[  5.1  15.9  51.6  13.6  32.5 -77.5  16.6  18.2 -43.4 -49.1 -38.5  24.6
   9.3  52.7  -0.5 -66.3  18.3  21.6  17.0  49.6  -7.9 -16.8  23.1 -62.9
  -6.7 -21.3 -73.3  57.9   7.2 -28.7 -27.3  26.1  -8.1  40.4 -54.3 -11.9
  -7.8  -5.5 -34.7  24.9 -22.8   6.6  62.9  -5.8] = Q_44
[  5.1  15.9  51.6  13.6  32.5 -77.5  16.6  18.2 -43.4   5.1 -38.5  24.6
   9.3  52.7  -0.5 -66.3  18.3  21.6  17.0  49.6  -7.9 -16.8  23.1 -62.9
  -6.7 -21.3 -73.3  57.9  12.1 -32.8 -31.0  19.8 -11.1  36.8 -84.7 -15.3
 -47.3   6.6 -67.7  11.0 -39.3  39.4  83.9 -11.2] = Q_174
[  5.1  15.9  51.6  40.4  32.5 -77.5  16.6  18.2 -43.4 -49.1 -38.5  24.6
   9.3  52.7  -0.5 -66.3  18.3  21.6  17.0  49.6   9.3 -16.8  23.1 -62.9
   9.3 -21.3 -73.3  57.9   7.2 -28.7 -27.3  26.1  -8.1  40.4 -92.7 -12.2
 -42.7   0.2 -58.0  12.3 -38.1  34.1  85.1  17.0] = Q_478
again Q_174:  => [5.1]
find: [  5.1  15.9  51.6  13.6  32.5 -77.5  16.6  18.2 -43.4   5.1 -38.5  24.6
   9.3  52.7  -0.5 -66.3  18.3  21.6  17.0  49.6  -7.9 -16.8  23.1 -62.9
  -6.7 -21.3 -73.3  57.9  12.1 -32.8 -31.0  19.8 -11.1  36.8 -84.7 -15.3
 -47.3   6.6 -67.7  11.0 -39.3  39.4  83.9 -11.2] => Q_174
find: [  5.1  15.9  51.6  13.6  32.5 -77.5  16.6  18.2 -43.4 -49.1 -38.5  24.6
   9.3  52.7  -0.5 -66.3  18.3  21.6  17.0  49.6  -7.9 -16.8  23.1 -62.9
  -6.7 -21.3 -73.3  57.9   7.2 -28.7 -27.3  26.1  -8.1  40.4 -54.3 -11.9
  -7.8  -5.5 -34.7  24.9 -22.8   6.6  62.9  -5.8] => Q_44

[-29.7  10.4  10.4  10.4] : Q_286
[-29.7  10.4 -38.5  75.3] : Q_862
[-50.2  63.4  39.1  39.1] : Q_478
[-50.2  63.4 -50.2 -50.2] : Q_826
[-26.6  10.4 -38.5 -26.6] : Q_313
again Q_478:  => [39.1]
again Q_826:  => [-50.2]
again Q_286:  => [10.4]
again Q_313:  => [-26.6]
find: [-29.7  10.4  10.4  10.4] => Q_286
find: [-29.7  10.4 -38.5  75.3] => Q_862

[12.7 -5.6 12.7 49.7 12.7] = Q_302
[ -0.4  -0.4 -13.0  -0.4 -72.1] = Q_44
[ 37.6  -5.6  19.1  47.8 -53.1] = Q_286
[-87.6  -7.9  49.7  49.7  49.7] = Q_826
again Q_302:  => [12.7]
again Q_826:  => [49.7]
again Q_44:  => [-0.4]
find: [12.7 -5.6 12.7 49.7 12.7] => Q_302
find: [ -0.4  -0.4 -13.0  -0.4 -72.1] => Q_44

[ 50.8  55.7 -37.0 -33.9 -49.5  58.8   3.0 -33.9 -18.3  52.6 -13.1 -38.4
  57.5]  Q_801
[ 50.8  55.7 -37.0 -18.3 -18.3  58.8   3.0  39.7 -18.3  52.6 -18.3 -38.4
  57.5]  Q_455
[ 52.2   2.5  -9.0 -45.4 -15.1  33.1  -5.9 -29.6 -28.4  43.7 -28.4  -9.0
  41.1]  Q_826
again Q_801:  => [-33.9]
again Q_455:  => [-18.3]
find: [ 50.8  55.7 -37.0 -33.9 -49.5  58.8   3.0 -33.9 -18.3  52.6 -13.1 -38.4
  57.5] => Q_801
find: [ 50.8  55.7 -37.0 -18.3 -18.3  58.8   3.0  39.7 -18.3  52.6 -18.3 -38.4
  57.5] => Q_455

[ 58.1  20.0 -78.5   2.7 -14.1 -19.0  -5.3  13.8 -58.2 -39.6   8.3 -24.8]  Q_72
[ 13.9  -0.9 -28.2  23.7  29.7 -10.9   9.5  -1.6 -34.5 -10.2  15.9  -8.6]  Q_44
[-22.7  27.6 -13.8 -52.3 -18.0 -35.6  27.6  26.8  57.4  27.6  -8.4 -42.4]  Q_302
[ 60.0  14.8  -3.6  13.8   6.9  13.9  60.0   6.9 -24.7  -1.7  -2.5   6.9]  Q_286
again Q_302:  => [27.6]
find: [-22.7  27.6 -13.8 -52.3 -18.0 -35.6  27.6  26.8  57.4  27.6  -8.4 -42.4] => Q_302
find: [ 13.9  -0.9 -28.2  23.7  29.7 -10.9   9.5  -1.6 -34.5 -10.2  15.9  -8.6] => Q_44

[12.6 17.7  9.8  9.8] : Q_302
[12.6 48.5 12.6 12.6] : Q_826
[ -0.7  17.7  -1.2 -53.3] : Q_943
again Q_302:  => [9.8]
again Q_826:  => [12.6]

[64.2 64.2 64.2  1.3] = Q_302
[68.1 47.8  2.0  7.6] = Q_174
[64.2 32.4 64.2 15.1] = Q_44
[15.9 15.9 15.9 15.9] = Q_286
[87.3 35.5 17.9  9.1] = Q_313
[80.5 34.0  1.3  3.3] = Q_862
[35.6 35.6 35.6 35.6] = Q_943
again Q_943:  => [35.6]
again Q_286:  => [15.9]
again Q_44:  => [64.2]
again Q_302:  => [64.2]
find: [87.3 35.5 17.9  9.1] => Q_313
find: [35.6 35.6 35.6 35.6] => Q_943

[-11.2   7.8  -0.5   3.8  -2.5  27.8   2.9  24.6   5.4  18.6  -0.5  -0.5
  56.1  25.3 -17.3   2.9  -2.5  18.5  -2.5  14.5  11.9 -64.3   2.9 -26.1
  -9.9 -24.6  -2.5  -4.0  -2.5] = Q_313
[-11.2   7.8 -36.5   3.8 -15.9  27.8  22.0  24.6   5.4  18.6  -0.5  -0.5
  76.5  25.3 -17.3 -26.1   7.8  18.5  -2.5  14.5  11.9 -64.3  -7.0 -26.1
  -9.9 -24.6 -26.1  -4.0  -4.5] = Q_455
[-29.2  -5.8 -22.5  -3.7   6.5 -49.6   6.5  26.6 -11.6  11.9   3.8 -23.4
  56.1  11.5  -1.8   1.8   2.3  15.6 -70.0   4.5  15.2 -33.3  -0.5  16.1
   7.1  -6.6 -10.2  -0.8   1.5] = Q_826
again Q_826:  => [6.5]
find: [-11.2   7.8 -36.5   3.8 -15.9  27.8  22.0  24.6   5.4  18.6  -0.5  -0.5
  76.5  25.3 -17.3 -26.1   7.8  18.5  -2.5  14.5  11.9 -64.3  -7.0 -26.1
  -9.9 -24.6 -26.1  -4.0  -4.5] => Q_455
find: [-11.2   7.8  -0.5   3.8  -2.5  27.8   2.9  24.6   5.4  18.6  -0.5  -0.5
  56.1  25.3 -17.3   2.9  -2.5  18.5  -2.5  14.5  11.9 -64.3   2.9 -26.1
  -9.9 -24.6  -2.5  -4.0  -2.5] => Q_313

